Each row below holds a small network's activations on one input, seen along a few directions.
Each table varies a few parts of the input and shows all the possible inputs, shuffled.
A made-up example of a description, with smaller parts first: one of 2 separate values, together with either a single point or one of 9 places along a line or (one of 5 places around a ring, together with one of 6 places along a line).
Shared parts are said once, and a part with two or three values counts as separate values.

Table:
x1: [ -6.4  -2.2  -0.4 -18.7  -5.4   9.5  -0.7  -0.6  -0.8  -5.2   3.4]
x2: [ -0.5  -2.3   5.9  -9.8 -12.1   7.8   3.9  -0.3   3.0  -4.4   3.0]
x3: [  2.5   2.9  -3.1  11.8  -8.9  -4.4   5.5 -14.3   3.3   7.3  -0.1]
x4: [  4.7  -2.1   0.6 -13.1  -9.1  -1.3   4.7   5.3   0.4  -8.1   0.0]
x5: [ -0.7  -1.8  -5.9 -21.5  -1.7   0.2  -0.2   5.2  -3.8  -8.9   0.3]
x6: [ 10.8  -5.1  16.8  10.2 -14.6   9.2  -5.5   4.6  12.2   2.4   0.0]
x7: [-13.5  -5.6   4.2  44.9  93.5  -1.7 -24.7  55.4 -15.4   5.0  13.1]
x8: [  7.6   2.8  -7.8   8.5  -4.9 -13.7   7.8  -6.8   1.5   1.8  -3.0]
x9: [  9.3  10.0  -8.3  29.9 -11.3 -16.0  10.4 -26.1   1.6  17.0 -11.4]
x10: [ 16.7  -5.0  11.2   7.2 -11.7  -0.4  -4.3  10.8   9.6  -3.0  -2.5]
x11: [-15.5  -0.6  -7.2 -42.8   2.1   4.6  -2.5   2.3  -9.2 -14.2   1.3]
x12: [  4.8   9.8  -3.6  33.4 -14.6  -8.0  10.5 -31.2   4.5  19.6  -7.7]
x13: [-19.7  -0.9  -2.5 -39.9  -1.2  14.1  -4.8  -4.3  -7.0  -9.3   3.7]
- What do these inputs look like to the network? => either a single point or (one of 2 separate values, together with one of 6 places along a line)
- Which other rows does x8 become when the place on the line of 6 takes its other values? List them by row number. => x4, x5, x9, x10, x11
- Which other rows does x1 become when the choice among 2 separate values takes its other values? List them by row number. => x5

Table:
x14: [ -6.2   1.9  -4.5  32.8  53.1  -8.1 -20.2  18.0  -6.2   8.7   2.7]
x15: [-39.4   6.8 -23.5 -69.4  13.6   6.9  -0.4 -11.1 -24.5 -17.3  -2.3]
x16: [ -2.4 -11.1  12.0  20.7  49.1   9.4 -17.7  47.2  -2.7  -1.2  12.3]
x17: [-10.9   2.3  -5.3  31.9  51.1  -6.5   5.2  19.2 -16.9   8.3   7.4]
x18: [ -2.6 -17.7  21.2  16.5  45.1  17.7 -27.6  52.8   1.3  -5.9  14.5]
x19: [ 15.4  13.0  -3.4 -12.5 -75.8  -4.8  16.9 -60.7  12.8  14.0 -25.0]
x20: [ 17.8  11.8   4.1  14.1 -89.9  -4.2  29.9 -70.7  25.6  17.3 -16.0]
x21: [-13.0   1.7 -13.0  35.5  56.8 -12.9  -0.3  14.0 -13.6  11.2  10.1]
x22: [  9.7   9.8   1.5  -8.9 -76.9   4.5  22.5 -61.1  15.3  14.4 -15.5]
x23: [ 30.5  -1.4  -4.3 -27.0 -95.2  -5.6  37.5 -38.8  22.8 -13.0  -0.6]
x24: [ -7.4   5.8  -8.2  26.5  49.5 -14.4  -0.6  17.6 -19.9   8.4  -2.6]
x25: [ -9.2  -1.2  -1.6  38.0  53.9   0.6 -14.4  18.5  -3.5   9.7  13.0]
x26: [ 10.5   6.4  -8.0 -53.8 -80.8   4.0  15.3 -44.3  10.0  -7.7 -13.7]
x27: [ -9.1   4.0 -17.2  34.2  57.9 -17.8 -10.5  12.1 -10.2   8.9   1.2]
x28: [  7.3   3.2  -5.4 -49.3 -80.6  12.9  21.4 -44.4  12.8  -6.2  -4.1]
x29: [-12.9   0.8 -13.4  39.3  57.0  -8.3  -5.4  11.8  -8.5  10.5  12.1]
x30: [ 33.9   1.5  -7.1 -31.9 -95.5 -13.9  31.3 -39.3  19.5 -13.5  -9.7]
x31: [ 21.3   9.3  -4.1 -23.5 -85.6  -4.3  18.9 -56.5  12.7   3.7 -22.4]
x32: [ 18.2   6.5  -2.0 -17.9 -85.4   3.7  24.5 -56.3  15.8   4.9 -13.2]
x33: [ -0.5  -0.8   6.4  25.5  50.3  -7.5 -11.4  34.7 -10.6   1.6   0.6]
x34: [ 21.1  14.6   1.4   9.0 -90.2 -12.5  23.7 -71.0  22.3  16.6 -25.0]
x35: [-4.7 -6.6 10.8 26.1 49.0  8.1 -9.9 42.0 -5.7  0.0 10.7]
x36: [  5.1 -15.9  26.8   7.8  43.8  12.4 -30.0  61.2   1.2 -15.6   8.5]
x37: [-4.5 -3.5 10.4 30.7 50.4  2.3 -5.9 34.7 -8.2  2.5 11.2]
x38: [ -0.2 -18.3  31.6  13.4  41.9  21.6 -24.9  60.6   3.4 -14.5  19.1]
x39: [-42.6   4.9 -19.4 -64.1  13.4  16.8   3.6 -10.9 -21.5 -16.4   6.8]
x40: [ -8.9   4.7 -16.8  30.4  56.9 -22.1  -5.5  13.5 -15.9  10.5  -0.5]
x41: [  1.0  -7.8   9.3  15.4  47.5   1.4 -23.3  45.2  -5.8  -0.9   2.2]
x42: [ -5.8  -3.2   0.1 -86.2 -88.1  14.0  20.9 -42.7  11.9 -22.1   1.3]
x43: [ -3.6   0.0  -1.0  24.5  48.8  -6.9 -17.7  26.2  -8.2   6.3   5.7]
x44: [ -1.3  -3.9   7.7  20.8  47.2  -1.0 -16.2  40.9  -9.0  -0.1   0.7]
x45: [  0.1   0.3  -5.5 -90.3 -86.7   4.8  15.8 -41.9  10.0 -22.8  -8.8]
x46: [ -8.9  -2.9   4.1  29.9  47.3   2.5 -12.9  26.1  -6.2   7.1  16.2]
x47: [  2.4 -15.0  16.2  11.6  46.7   7.3 -32.5  53.5  -0.3  -7.3   3.2]
- What do these inputs look like to the network? => one of 2 separate values, together with either a single point or one of 6 places along a line or one of 10 places along a line
- Which other rows does x17 become when the choice among 2 separate values takes its other values? List them by row number. => x24
- Which other rows does x41 become when the place on the line of 10 takes its other values? List them by row number. => x14, x24, x27, x33, x36, x40, x43, x44, x47
- Which other rows does x31 become when the place on the line of 6 takes its other values? List them by row number. => x19, x26, x30, x34, x45

Table:
x48: [  2.7  -7.6   5.1   5.8  17.8   6.3 -12.5  19.3   4.2  -2.5  10.0]
x49: [  3.1   5.4  -1.1 -67.5 -81.4   9.7   7.3 -48.0   8.3 -10.0 -21.7]
x50: [ -5.4   9.7 -26.9 -70.9 -72.1  -3.0  34.1 -53.7  -1.9 -10.3 -10.5]
x51: [-20.2  -1.7  -1.1  -9.8  29.3  10.6 -12.2  13.4  -6.8  -3.4   5.6]
x52: [ 18.2  -4.1   4.7 -63.2 -97.8   8.7  23.3 -32.2  17.0 -22.0  -3.2]
x53: [  7.8  -1.7   5.2  14.4 -12.1  -3.5   0.2  -7.3  10.9   2.9   2.7]
x54: [ -0.1   1.5   6.4  13.3  -4.9   0.3 -11.7 -13.2   6.3  12.5 -11.3]
x55: [  4.7  13.5  -1.7  35.8 -20.0  -7.3  14.9 -38.7   5.1  22.8  -8.6]
x56: [ -9.0   0.0  -2.8   4.2  29.5   1.5 -14.4   9.6  -4.6   2.5   5.2]
x57: [ 16.4  -7.9  12.0  15.7 -21.6  -1.0   4.7   0.1  16.5  -1.1   7.3]
x58: [ 10.5   5.2  -8.3  23.0  27.4 -23.6  -8.1  13.7  -6.9   4.0 -12.6]
x59: [-23.6  -3.4   3.7  -7.1  57.2   8.0 -14.9  35.1 -18.3  -5.3   9.3]
x60: [ -7.7  -7.1   7.5  -9.0  18.9  14.1 -10.7  21.5   2.2 -10.6  12.2]
x61: [-15.8  -3.9   8.6  -8.1  25.1  16.5 -22.1  15.4  -4.3  -3.7  -1.3]
x62: [ 22.1  -0.7   0.1  25.2  15.3 -19.5  -6.4  23.3   1.7  -1.1  -7.3]
x63: [ -9.8   6.5 -18.5  11.9   7.8 -14.8  12.4 -21.0  -5.7   6.9   4.5]
x64: [ -5.1  -1.9   6.7   6.9  23.1   8.5 -23.6  12.0  -2.1   4.6  -2.8]
x65: [-15.2   0.5 -18.8   3.2  37.4  -5.4  -0.4   5.2 -12.4   2.1  11.7]
x66: [  1.0 -12.8  14.4  -4.8   6.8  16.0  -5.4  28.3   6.0 -15.0  16.2]
x67: [ -2.7 -15.1  18.7  -1.4  32.5  15.2  -7.4  51.3  -4.8 -12.4  17.4]
x68: [-26.0   1.4 -16.4 -10.0  37.1   2.1   1.6   7.4 -15.4  -6.2  13.8]
x69: [ -4.0   4.8  -3.1  12.3  -0.3  -7.0  -1.9 -16.3   2.9  10.2  -3.2]
x70: [ 23.7   1.2  13.1  39.7 -41.8  -0.1  22.0 -21.1  18.3  14.0   0.5]
x71: [  8.6  10.5   7.6  37.8 -26.3   0.8   5.5 -35.6   8.5  27.3 -17.6]
x72: [-29.5   0.4 -11.4  -7.1  62.0   1.5  -1.2  29.7 -26.4  -4.0  15.6]
x73: [ -1.2  14.3 -17.3  34.7 -11.8 -13.9  28.9 -42.3  -2.9  21.2  -2.2]
x74: [ 15.7   6.1   6.1  38.5 -32.8  -2.7  17.3 -28.8  12.9  17.8  -4.1]
x75: [ 11.6 -11.9  12.2  10.4   5.4   7.9  -7.6  25.5   8.0  -7.0  14.4]
x76: [  4.7   7.1 -23.8  21.3  33.8 -29.4   5.9   9.1 -13.9   5.8  -6.9]
x77: [ 14.7   3.5   1.3  24.4  22.3 -16.7 -17.9  16.5  -3.6   6.2 -20.2]
x78: [  9.9   1.9  -2.5 -67.0 -88.9   7.6  18.7 -39.7  13.6 -14.8  -9.3]
x79: [ 30.9  -8.1   6.7  26.6   6.3 -17.0  -2.1  31.2   7.4  -5.3  -3.0]
x80: [  0.3   7.6 -11.8 -71.2 -77.7   2.6  19.3 -50.1   5.7 -11.9 -15.9]
x81: [-11.6  -9.4  12.0  -3.9  43.7  12.3 -11.9  43.7 -10.1 -10.6  13.8]
x82: [-19.6  -4.1  13.5  -4.1  50.8  14.7 -23.7  36.9 -15.6  -3.6   1.6]
- What do these inputs look like to the network? => one of 5 places along a line, together with either a single point or one of 6 places along a line
- The inputs of x55 and x70 match in every part but the place on the line of 5. If x59 is changed in the same way as x55 into x70, which row does it become? => x67
- A walk changes only the place on the line of 5. It starts at x50 and steps to x80. List the rest of the walk in order. => x49, x78, x52
